Small tables with named rows and columns. After each table, cells are looked up by row and column.

reg.csv
,riro,mivem,lipop,fenedul,ludizos,dov,kudive,lufoma,zepon
ren,4189,-2616,4437,4768,4299,-3501,-2791,5939,-2482
pes,3781,-1839,4263,4460,3772,-3644,-2987,6120,-1656
debi,3113,-2750,3498,3994,3061,-2851,-2431,5746,-2419
magitog,1946,-5651,2002,2189,1415,-1209,237,3850,-6308
nelamed,3074,1331,2971,2947,3507,-1243,-1291,2409,1628
mosiz,909,-1795,1772,1220,1191,-2421,-774,1418,-2436
pur,3270,-3237,3735,4118,3314,-2749,-2025,5832,-2969
lav,3897,-2536,4283,4629,3895,-3780,-3218,6230,-2265
nebile,3404,-2494,3858,4231,3391,-3224,-2646,5949,-2241
ker,4220,-2553,4537,4833,4396,-3590,-2866,5990,-2356
kefit,2901,-2432,3463,3772,2826,-3291,-2691,5593,-2225
novesa,-3802,-1336,-3389,-3373,-3530,3061,2689,-3850,-747
lipufek,-2159,2475,-2013,-2379,-2840,-44,-316,-2148,1916

What is the dov of ker in reg? -3590
What is the mivem of mosiz in reg? -1795
What is the fenedul of lipufek in reg? -2379
What is the lipop of magitog in reg? 2002
What is the dov of mosiz in reg? -2421
What is the mivem of pes in reg? -1839
What is the ludizos of pes in reg? 3772
What is the kudive of lav in reg? -3218
What is the kudive of kefit in reg? -2691
What is the mivem of lav in reg? -2536
What is the kudive of pur in reg? -2025
What is the lipop of kefit in reg? 3463
What is the kudive of pes in reg? -2987
What is the ludizos of pur in reg? 3314
What is the lufoma of kefit in reg? 5593
What is the zepon of ker in reg? -2356
What is the mivem of novesa in reg? -1336
What is the mivem of lipufek in reg? 2475
What is the lipop of nebile in reg? 3858
What is the lipop of pur in reg? 3735
Which row has the largest lipop? ker

geti.tsv
	pazevu	peb	veg	sonud	leparu
vubir	3.898	3.621	3.962	3.492	1.893
pozune	4.628	3.462	3.735	5.959	5.072
donegiv	4.217	5.012	3.917	4.376	3.063
tepasel	7.476	4.218	6.098	4.935	3.386
nad	7.934	5.998	6.306	4.661	4.584
rik	8.134	3.382	6.653	5.610	5.221
bigigad	6.107	5.351	5.141	3.343	4.578
zeza	5.579	3.642	4.422	5.819	4.447
moded	2.883	3.780	3.065	5.226	2.744
rotan	3.626	4.057	3.019	6.039	5.656
lum	4.973	6.270	4.264	4.012	5.101

vubir, veg => 3.962
moded, pazevu => 2.883
rik, veg => 6.653
bigigad, peb => 5.351
pozune, leparu => 5.072
nad, sonud => 4.661
zeza, pazevu => 5.579
rotan, peb => 4.057
donegiv, veg => 3.917
moded, peb => 3.780
tepasel, leparu => 3.386
bigigad, pazevu => 6.107
nad, peb => 5.998
moded, sonud => 5.226
zeza, veg => 4.422
rik, peb => 3.382
tepasel, peb => 4.218

fus =
         pavolo   ref  bemazo   zed  vipa   lem  losodi  lezuv  zupi  dabur
fal        35.4  63.2    50.4  22.7  49.0  44.3    39.7   38.1  34.7   37.9
ruravud    42.6  43.9    61.3  34.8  39.7  48.2    49.2   68.2  76.6   36.1
dulade     70.3  46.7    79.9  48.2  68.8  46.7    63.6   24.9  50.9   35.0
bigok      44.0  24.7    61.8  25.4  66.6  46.4    36.9   43.9  61.2   34.0
guri       57.7  55.6    40.9  56.4  45.5  35.6    47.1   46.9  39.5   49.0
faz        38.5  56.7    23.2  59.6  39.2  64.5    65.7   39.0  50.6   52.0

dulade, zupi -> 50.9
fal, dabur -> 37.9
faz, pavolo -> 38.5
fal, zed -> 22.7
guri, dabur -> 49.0
dulade, dabur -> 35.0
ruravud, zed -> 34.8
Which row has the largest dabur? faz

bem
|  | bok | nuto | rir |
|---|---|---|---|
| pilafub | 7393 | 356 | 6967 |
| gad | 8956 | 4829 | 5142 |
| fubi | 5264 | 5640 | 4657 |

gad, rir: 5142
pilafub, nuto: 356
pilafub, bok: 7393
fubi, bok: 5264
gad, nuto: 4829
pilafub, rir: 6967
fubi, nuto: 5640
fubi, rir: 4657
gad, bok: 8956

pep =
|  | gimo | fof | pifeki | reniz | zuvub | ged |
|---|---|---|---|---|---|---|
| vor | -4104 | -7455 | -3370 | -2940 | -6456 | -2153 |
| patemab | -2975 | -8617 | -7623 | -6026 | 5756 | 8141 |
| fur | -2634 | -8621 | -3026 | -2031 | -7030 | -2324 |

fur, zuvub: -7030
fur, reniz: -2031
patemab, zuvub: 5756
fur, gimo: -2634
patemab, fof: -8617
patemab, pifeki: -7623
vor, zuvub: -6456
vor, ged: -2153
fur, pifeki: -3026
vor, pifeki: -3370
vor, fof: -7455

magun =
         vososo  puget   mip  vedor  gabimo
karomob     3.0    1.9  -7.1   -1.2    -2.8
gibit       2.3    2.7   3.1   -0.1    -0.1
miz         1.5    0.4   4.6    1.5     1.8
nuz        -2.2    6.0  -1.2    0.8     5.3
dus        -0.4    0.2   3.4    1.9     2.8
zul         2.0    0.4  -0.8    3.4     1.2
bis        -3.7    7.8  -4.8    1.7     1.2
febaled     2.8    2.9  -4.9    0.4    -1.1
lavo       -1.5    4.5  -6.5   -1.3    -3.2

What is the vososo of dus in magun? -0.4
What is the gabimo of nuz in magun? 5.3
What is the mip of bis in magun? -4.8
What is the mip of miz in magun? 4.6
What is the gabimo of zul in magun? 1.2
What is the puget of lavo in magun? 4.5
What is the vososo of febaled in magun? 2.8
What is the vososo of lavo in magun? -1.5
What is the vedor of karomob in magun? -1.2
What is the gabimo of karomob in magun? -2.8
What is the vedor of miz in magun? 1.5
Which row has the largest puget? bis

gulus:
	kavup	mupazo	fite	mato	gusud
mikat	42.20	34.27	55.89	19.36	70.57
ruri	65.10	19.14	43.04	84.47	77.51
lup	43.65	72.87	60.88	72.38	48.13
til	34.36	82.29	18.29	64.09	49.31
rareziz	25.01	20.01	48.19	25.75	46.91
katil	47.56	46.75	56.76	23.50	71.80
megota	54.25	41.83	25.63	41.44	26.21
tefa	32.11	38.23	19.64	44.73	66.85
zef	41.56	39.60	57.27	49.05	29.47
pobolo	55.18	18.31	77.88	82.71	44.39
sula	64.88	74.78	46.92	23.36	59.88

megota, mato -> 41.44
til, mato -> 64.09
ruri, gusud -> 77.51
lup, mupazo -> 72.87
pobolo, mato -> 82.71
lup, gusud -> 48.13
megota, gusud -> 26.21
til, mupazo -> 82.29
lup, kavup -> 43.65
zef, mupazo -> 39.60
katil, gusud -> 71.80
ruri, kavup -> 65.10
sula, kavup -> 64.88
Row with the largest kavup: ruri

vez
fields: narerev, vesesu, zos, funisak, sakefor, zufesus, neti
lor: [110, 99, 99, 227, 147, 135, 142]
buvu: [132, 128, 106, 153, 103, 94, 57]
sev: [146, 130, 133, 123, 127, 60, 97]
biferul: [149, 185, 181, 83, 88, 176, 148]
metula: [135, 94, 116, 129, 145, 142, 101]
sekeso: [98, 93, 116, 105, 117, 157, 105]
mizetu: [137, 161, 186, 139, 120, 29, 93]
vipi: [90, 83, 114, 101, 122, 158, 99]
bosan: [140, 103, 113, 161, 122, 139, 142]
zag: [153, 183, 194, 72, 92, 183, 140]
zise: [131, 128, 107, 119, 138, 129, 115]
sab: [62, 74, 123, 83, 149, 130, 76]
zimal: [129, 117, 132, 137, 119, 145, 124]

What is the narerev of metula in vez?
135
What is the neti of biferul in vez?
148
What is the neti of zise in vez?
115
What is the narerev of biferul in vez?
149
What is the narerev of zise in vez?
131
What is the vesesu of zag in vez?
183
What is the zos of buvu in vez?
106
What is the zos of mizetu in vez?
186
What is the neti of vipi in vez?
99
What is the zos of lor in vez?
99
What is the vesesu of biferul in vez?
185
What is the zufesus of zimal in vez?
145
What is the funisak of lor in vez?
227
What is the narerev of mizetu in vez?
137
Row with the largest funisak: lor

